These are the activations of a small neural network, seen along a few directions. Each row is one input.
In each table, some parts of the input vary, and every possible input appears once, in random order.
Descriptions start from the smaller parts, as in this example, which fits no table here: one of 4 places along a line, together with either a single point or one of 11 places around a ring or (one of 2 separate values, together with one of 8 places around a ring).
Shared parts are said once, and a part with two or three values counts as separate values.

Other details of the inputs shift rows strongly along three fixed directions, in all tables alike. That doesn't count.

Table:
x1: [-16  -1  52  10  27  -7  24  -2 -13 -20  27  61   6]
x2: [ 60 -28   4   7  -8  15 -14 -20  52   1  -2 -61  28]
x3: [  4  30 -12 -18 -19   4 -15 -20  -8   6 -44 -38  23]
x4: [ 31   0  79  38  -3  13 -33  34  58  16  11  64 -12]
x5: [-16 -11 -36  -4 -17 -12 -13 -11 -10  -4  -8 -47  12]
x6: [ 51 -57  48 -14  55   1  52  -3  31 -27  14 -30  63]
x7: [ 58  10  14  -9  20  22  14  12  25   5 -10 -41  12]
x8: [-31 -30 -20   2  38 -28  60  -2 -32 -17  12  20   9]
x9: [ 43  -2  46  29 -49  19 -89  15  67  13  16  13 -59]
x10: [ 17 -51  56   4  43  11  41 -27   1 -46  60  -9  49]
x11: [ 62   0  19  21  -9  33   5 -17  33  18 -20 -56  21]
x12: [-24 -15 -29  -5   6  -7  43  -6  -5  -5  10  -6  46]
x13: [  5   8 -45 -10 -28  -1  -7 -17 -11   1  -6 -62 -16]
x14: [-36 -36 -27 -30  34  -2  69   6   2 -28  34  16  31]
x15: [  1  -1  -5  -3  30  -7  62  -5 -20  -6  -2  -8  42]
x16: [-36  37 -48 -14 -28 -27 -41  34 -41  15 -39   8 -42]
x17: [ 65 -11  36   3   7   7  -8 -14  18  -3 -10 -77  18]
x18: [ 45 -27  21   4  -8  16 -26 -12  26  -1 -21 -68  14]
x19: [-16  17 -61  -5 -27   8 -14  -4  15  21 -27 -48   8]
x20: [-17 -25 -17 -32  46 -29  58  25 -30 -26   8  26  27]
x21: [-17 -13 -29   1  17  -7  64 -16 -19  -9  20 -13  44]
x22: [ -7 -12  57  54   6   8 -23  28  55   8  58  89 -44]
x23: [ 77  23  45 -11  -1  28  -3 -13  20  -2 -17 -53  24]
x24: [-57  -6 -31  -6  -3 -16  36  20 -14  -8  26  71  -5]
x25: [ 23 -48 101   4  47   6 -20  -2  12  37  52  75 -31]
x26: [-18  19 -39   3 -22  -1  20   0  -7  11   8  15 -15]
x27: [ -3  12 -65   5 -22 -12   2 -20  -9  15 -17 -53  -3]
x28: [ -4 -28 -38 -23  23 -17  69 -15 -15 -24  26 -20  21]
x29: [-46 -38  -2 -18  29 -10  38 -16 -33 -42  36   9  47]
x30: [-16  15  28  28 -18  -1 -20 -11  10   2  26  40 -18]
x31: [ 12   0  74  41 -26  15 -59   3  57   5  31  67 -23]
x32: [-34  15 -27  11   7 -36   6  14 -28   8  -5  42 -31]
x33: [ -2  -3  20  30  10  10  -5  12  25  14  10  34 -27]
x34: [ -1 -15  27   4  29   4  10  21  28  -2   8  32  11]
x35: [-50  -5 -27   2  13  -8  16  16  -5   3  -9  35  -5]
x36: [ 19  39 -16 -21 -12   7 -23  -5 -35   0 -29 -46  -6]
x37: [-61  32 -38  23 -34 -15 -26  24 -15  30 -27  66 -40]
x38: [ 46   3  33  -5 -11  24 -45 -16  16  -3 -25 -50  19]
x39: [-19 -15 -17   9   0 -15   9 -12 -19 -10  20 -23   0]
x40: [ 26  31   2   0 -16  18 -41  38  33  25 -30   3 -25]
x41: [-18  38 -25  -5 -18  -5 -30 -15 -42   5 -30 -24 -16]
x42: [-24  69 -50   4 -32 -15 -14  30 -34  34 -39  25 -39]
x43: [ 15  40 -13  15 -23 -13 -41  32   0  27 -23  25 -60]
x44: [-29   5  26  21 -20   4 -60   8  -2   2  -2  54 -40]
x45: [-12  -1 -25 -17   0 -19  -6  -1 -24  -3 -29 -40  13]
x46: [  7   8 -12  -3  -7  13 -11 -34 -25  -5 -23 -55   8]
x47: [-23 -19   7   8  21   3  37  16  18 -13  52  56 -18]
x48: [-22 -45 -28 -25  27 -18  59   0  -7 -32  32  18  23]
x49: [ 31 -33  34 -16  23  21  31 -31   5 -39  44 -28  31]
x50: [-78  11 -24 -13 -14 -18  11   4 -29 -14  20  77 -19]
x51: [-11  26 -41  -9   8  -4  18  -2 -13  15 -26 -31   4]
x52: [-18  47 -36 -30 -21  -5 -11   5 -34   5 -47 -10   4]
x53: [ 11   7  28   9   5 -13 -21  31 -13  -1  11  29 -39]
x54: [-25  48 -27  15 -42   2 -36 -17 -23  23 -39  -3 -33]
x55: [  0  12 -28   9 -22  -6 -24 -11 -20  13 -33 -55 -21]
x56: [ 25 -42  81 -11  28  10 -45  -1  22  45  24  54 -25]
x57: [ 36 -18  15 -20 -12  28 -18 -26  21 -22  11 -44  20]
x58: [-46 -21   6 -13  27  -9  47 -12 -31 -28   6  32  37]
x59: [ 11  28 -24 -33 -16   9 -29   2 -32  -3 -42 -45   8]
x60: [-40 -15 -30   4   6 -24   8  10 -14   1  -9  35 -15]
x61: [ 12  36   4  10 -50  18 -40 -15  19  14   1   0 -38]
x62: [ 84   2  30  -9   3  31   3  10  41   6 -25 -47  41]
Description of these inputs: one of 2 separate values, together with either a single point or (one of 5 places along a line, together with one of 6 places around a ring).
Question: The inputs of x54 and x58 match in every part but the choice among 2 separate values. If x1 is changed in the same way as x54 into x58, which row does it become?
Answer: x3
Question: The inputs of x45 and x17 match in every part but the choice among 2 separate values. If x24 is changed in the same way as x45 into x17, which row does it become?
Answer: x26
Question: Which other rows does x34 become when the choice among 2 separate values takes its other values? List them by row number.
Answer: x51
Question: Start at x11 and move only the place on the ring of 6, one step at a time. The first step leads to x54. Which rows follow, in order?
Answer: x46, x55, x8, x33

Table:
x63: [-10  10  28   1   1  10 -15   0   0   2 -11  30   4]
x64: [  8  15 -29  -8 -34  13 -12 -26   4  -2  -2 -45   2]
x65: [ 11  -2  10   8  14  -9  -6  21  -4   2   9  12 -34]
x66: [-19 -20   3  18 -10   0 -16  -5  22   0  10  19  -6]
x67: [ -30   88 -123   10  -57   -4   15   16   -3   49  -66  -18  -18]
x68: [ -9 -11   8   9  -8   2 -11 -12  11   6  16  21 -15]
x69: [-31 -13  -8 -36  43 -10  52   1 -41 -12  -8   3  48]
x70: [  6   8  19 -12  12   1 -13  30   1   0 -13  28  -9]
x71: [ -2 -22  -6   5   0  -8 -14  25  23  -1   9  17 -18]
x72: [ 13   1 -29 -12 -14   3 -13 -15   3  25 -16 -45  -3]
x73: [ -1   6  25  12  -2  -4 -11  -4  -6   2  -3  25  -6]
x74: [-17  -8   1  17 -21   4 -15  -2  21 -16  24  17  -4]
x75: [  0  17  23  11 -14   0 -10  -1  -7 -14  11  23  -4]
x76: [-40 -43 -32 -19  32 -20  51  -5 -20 -14  14  -8  39]
x77: [-26 -24 -16 -17  47 -21  59  -9 -46 -11  15 -13  23]
x78: [ -5   0  19  21   3  -1  -9  -9  -5   3  11  14 -22]
x79: [ 15   4  16  -1   8 -13  -9  25  -5   0  -5  23 -18]
x80: [ -9  21  26   0 -11  14 -15   3  -1 -14   2  28   6]
x81: [ 73 -11  35  -8  11  17  -1 -17  20   9 -19 -69  37]
x82: [ -4  11  17  20  -8   4  -8  -6  -5 -13  24  12 -20]
x83: [ 76 -27  11 -19   7  21   2  -9  39   0  -2 -73  18]
Question: Describe the family of inputs behind these rows.
Answer: either a single point or (one of 4 places along a line, together with one of 5 places along a line)
Question: Which other rows does x68 become when the place on the line of 5 takes its other values? List them by row number.
Answer: x63, x66, x73, x78

Table:
x84: [-10  -9  11  11   0  -1  -3  -5   2  -4  17  16  -7]
x85: [-4 -6  4 10  0 -3  5  5 11 -1 12 21 -5]
x86: [  6 -13  -9 -19  23  -7  36  -5 -18  -9  -5 -24  29]
x87: [  2  -3  -5 -19  16   0  35 -10 -19 -18  -3 -23  36]
x88: [ -5  -9   6   6   2  -1   2   2   6   0  17  18 -10]
x89: [ -5 -11   3  10   5  -3   4   7  10   3  14  18  -8]
x90: [ 23  21   2  -1 -35  16 -62  -3  22  27 -40 -27 -11]
x91: [-10  -5  11  12  -1   1   0  -5   4  -6  15  18  -4]
x92: [-4 -3  4 10 -2 -1  6  8 12 -5 11 22 -2]
x93: [ 34  32  -4  10 -30  14 -46   3  23  31 -36 -29 -21]
x94: [-11  -2  11  12  -3   3   0  -2   6  -9  15  19  -1]
x95: [-6 -4  6  7  1  1  4  1  9 -1 16 21 -6]
x96: [-5  5 20  5  4  2 -1  4 -4 -7  4 21  0]
x97: [ 0 -4 13  3 12 -4  2 13  0  5  3 20 -7]
x98: [  4  -6  -7 -22  22   0  37  -9 -17 -10  -4 -23  31]
x99: [ 28  25 -35  -7 -34  19 -19 -18  15  15 -33 -69   6]
x100: [ 2 -7 13  0 11 -8 -3 13 -2 -2  4 19 -9]
x101: [ -7 -11   9   6   0  -4  -5   1   2  -7  19  15 -10]
x102: [  0  -7  12   1  14  -6  -2  15   0   2   4  18 -10]
x103: [ 31  20 -12  14 -39  11 -48  -4  28  27 -24 -33 -25]
x104: [-85  23 -49 -10   0 -37   1  24 -61   5  -4  67 -41]
x105: [ -2 -21 -17 -19  17  -2  33 -12 -10 -15   9 -29  24]
x106: [-16 -17   9   0  -2   1 -10   1  12  -2   8  22   5]
x107: [  25   -6  -31  -39   19    9   51  -39  -27  -16  -30 -105   70]
x108: [ 27  27  -7  15 -43  16 -49 -12  25  23 -21 -32 -21]
x109: [-31  10 -55 -14 -13 -11   4 -16 -33  -1 -18 -36   1]
x110: [  5  -5  -9 -18  19  -2  39  -3 -14 -14  -8 -21  35]
x111: [ 88 -33  99  19  23  30  -6   3  67  -8  26  -2  20]
x112: [-7 -9  9  8 -1 -3 -1 -2  3 -3 18 17 -7]
x113: [-5 -5 20  2  9 -4 -8  4 -9 -6  7 16 -8]
x114: [ 29  29   4  10 -33  14 -55  -8  12  25 -31 -33 -24]
x115: [-66  49 -80 -14 -34 -29 -27   6 -62  21 -41   5 -40]
x116: [-6 -6  3 11  4 -1  6  7 13  2 12 20 -5]
x117: [-2  3 18  3  5 -2 -1  3 -5 -3  7 22 -3]
x118: [-1  6 15  0  6  3  3 10  0 -3  4 24 -2]
x119: [ 0 -2 15 -1  9 -2  0  7 -4  2  7 21 -9]
x120: [-1  4 12  4  9  0  5 16  4  0  1 24 -1]
x121: [  3 -11  -4 -20  20  -4  32 -12 -23 -13  -1 -26  30]
x122: [-8 -1  9  9 -5  2  2  1  7 -8 16 20 -1]
x123: [ -2 -12 -20 -11  15   2  42  -6  -2 -13   2 -24  34]
x124: [ -6 -14   3   7   6  -4   0  10  10   0  14  16 -11]
x125: [ -4 -14   4   7   3  -7  -1   8   8  -4  14  17 -10]
Question: The inputs of x124 and x102 match in every part but one. If x122 is changed in the same way as x124 into x102, which row does it become?
Answer: x87
Question: The inputs of x98 and x95 match in every part but one. If x111 is changed in the same way as x98 into x95, which row does it become?
Answer: x85
Question: Describe the family of inputs behind these rows.
Answer: one of 2 separate values, together with either a single point or (one of 4 places along a line, together with one of 5 places along a line)
Question: Which other rows does x120 become when the place on the line of 4 takes its other values? List them by row number.
Answer: x93, x97, x102
Question: Which other rows does x102 become when the place on the line of 5 takes its other values? List them by row number.
Answer: x100, x104, x113, x115

Table:
x126: [-59   8 -66  -6  -5 -31  13  13 -33   4 -17   9  -1]
x127: [ 17  48 -64   6 -60  19 -38 -10  20  29 -37 -63 -29]
x128: [-62 -16 -23  -5  12 -20  34 -10 -39 -29  41  36  -5]
x129: [-44  23 -54   4 -26 -19 -22  11  -9  32 -23  28 -34]
x130: [ 96  -4  86  31   7  25 -34  15  59   9   1 -17  -3]
x131: [-90  31   0   2  14 -27  33  16 -59 -18  12 111  -2]
x132: [  2 -50  29 -16  51 -10  52  -2 -14 -37  15  -5  49]
x133: [ 51 -21  58  45   1  26  -9   7  72   3  35  15 -14]
x134: [-32  27  -5  47 -47  -7 -71   4   8  25  10  50 -77]
x135: [ -4 -41  15 -32  43  -8  50  -1 -23 -43  16  -7  47]
x136: [ -5  -5  32  29 -18   5 -31   4  27   8  44  57 -47]
x137: [ 46  -5   0 -20  34  12  53 -13  -4  -7 -21 -74  51]
x138: [ 31 -16 -33 -20   6   9  49 -21   4 -23   3 -83  51]
x139: [  6  38 -42  33 -54   0 -51   5  19  31 -26 -22 -43]
x140: [ 39  40 -22 -18 -21  10 -18  -3  -3  24 -41 -45  -8]
x141: [ 75 -36  61 -15  29  29  14  -1  47  -8  12 -22  38]
x142: [ 15 -25   9 -33  24   8  23 -16 -10  -7   2 -34  35]
x143: [-71  -4 -53 -25  12 -29  39  12 -38  -6  11  52  -1]
x144: [-20  38 -43   3 -32 -10 -45  15  -9  44 -46  14 -42]
x145: [-40 -13   1  16  -1 -21 -11  14  -5  -8  12  47 -20]
x146: [ 32 -20 -35 -14  12   8  56 -31   8  -4  -4 -78  48]
x147: [ 14 -50  45   4  40   5  60   3  27 -31  67  47  23]
x148: [ 36 -46  70   5  19  21 -10 -11  41 -23  43   4  16]
x149: [-92 -11 -40 -13  38 -48  52  32 -66 -16   8  73   4]
x150: [ 78  -3  83  25   3  27 -45 -11  39   9   3 -25  -9]
x151: [-11 -25 -41 -36  24  -9  57  -6 -20 -27   0 -45  56]
x152: [ 59 -23  43  19   5  29 -12   0  68   8   5 -26  13]
x153: [ -5 -13  62  63 -14  -5 -43  24  41  -4  50  92 -60]
x154: [-12 -15  26 -19  36   8  64 -13 -19 -36   8   8  74]
x155: [  8 -50  60   4  61   3  50  20  19 -22  37  47  31]
x156: [ 10  -6  70  12  19   3 -19  10  -1 -13  34  54 -25]
x157: [ 11   9 -41 -20 -15  12   2  -7  14   6 -25 -54  16]
x158: [ 77 -27  76  19 -14  32 -51  -1  75  -9  17 -20  -1]
x159: [ 33 -17 -18 -39  21   8  36  -7  -8 -17 -22 -77  59]
x160: [  2  31  42  38 -13  -8 -52  36  19  35   3  93 -72]
x161: [  9   8  83  35  -1  -4 -49  38  17  -8  34  99 -60]
x162: [  7  30 -49   0 -51   7 -59 -22   8  47 -49 -65 -23]
x163: [-64   7 -59 -26 -10 -20   7  -7 -41   7  -4   9  -8]
x164: [ -8   6 -41 -26  -3  -4   1 -20 -30  21 -39 -55  15]
x165: [-22  77 -37  15 -54 -15 -74  35 -22  37 -42  32 -77]
x166: [ 24  53 -32  -2 -40   6 -51 -17 -16  48 -58 -63 -29]
x167: [-78  -5 -32 -28  19 -28  19   4 -66 -18   7  43  -3]
x168: [ 31 -20   0  -7  -1  15 -10 -33  16   0 -13 -75  30]
x169: [-21  30 -43 -14 -29  12  10 -28 -12  -1 -37 -42  45]
x170: [  2  44 -37 -15 -13   2  -3   8 -21  14 -35 -26 -13]
x171: [ 65 -11  84  23   0  35 -45  25  73   9  15  30 -19]
x172: [ 14  51 -13  17 -41  -5 -62   6 -11  27 -48 -21 -45]
x173: [-24 -23 -52 -21  18 -11  67 -37 -36 -10   9 -55  41]
x174: [-72 -18  27 -12  54 -35  56  22 -60 -26  56 115 -12]
x175: [-69  31 -68   6 -39 -27 -15   6 -39  -4  -3  28 -45]
x176: [  26   17  -36  -19  -23   12  -35  -31  -12   21  -58 -102   14]
x177: [-11 -28  20   1  24  13  71 -27   6 -43  39   5  69]
Question: Describe the family of inputs behind these rows.
Answer: one of 4 places along a line, together with either a single point or (one of 2 separate values, together with one of 6 places around a ring)
Question: The inputs of x127 and x171 match in every part but the place on the line of 4. If x139 is changed in the same way as x127 into x171, which row does it become?
Answer: x149
Question: The inputs of x151 and x138 match in every part but the place on the line of 4. If x143 is changed in the same way as x151 into x138, which row does it become?
Answer: x147
Question: Which other rows does x132 become when the choice among 2 separate values takes its other values? List them by row number.
Answer: x135
Question: Which other rows agree with x165 in the place on the line of 4? List them by row number.
Answer: x130, x131, x137, x140, x150, x156, x160, x161, x166, x170, x172, x174
Question: Start at x136 and move only the place on the line of 4, one step at a time. The first step leads to x163. Which rows follow, in order?
Answer: x142, x174
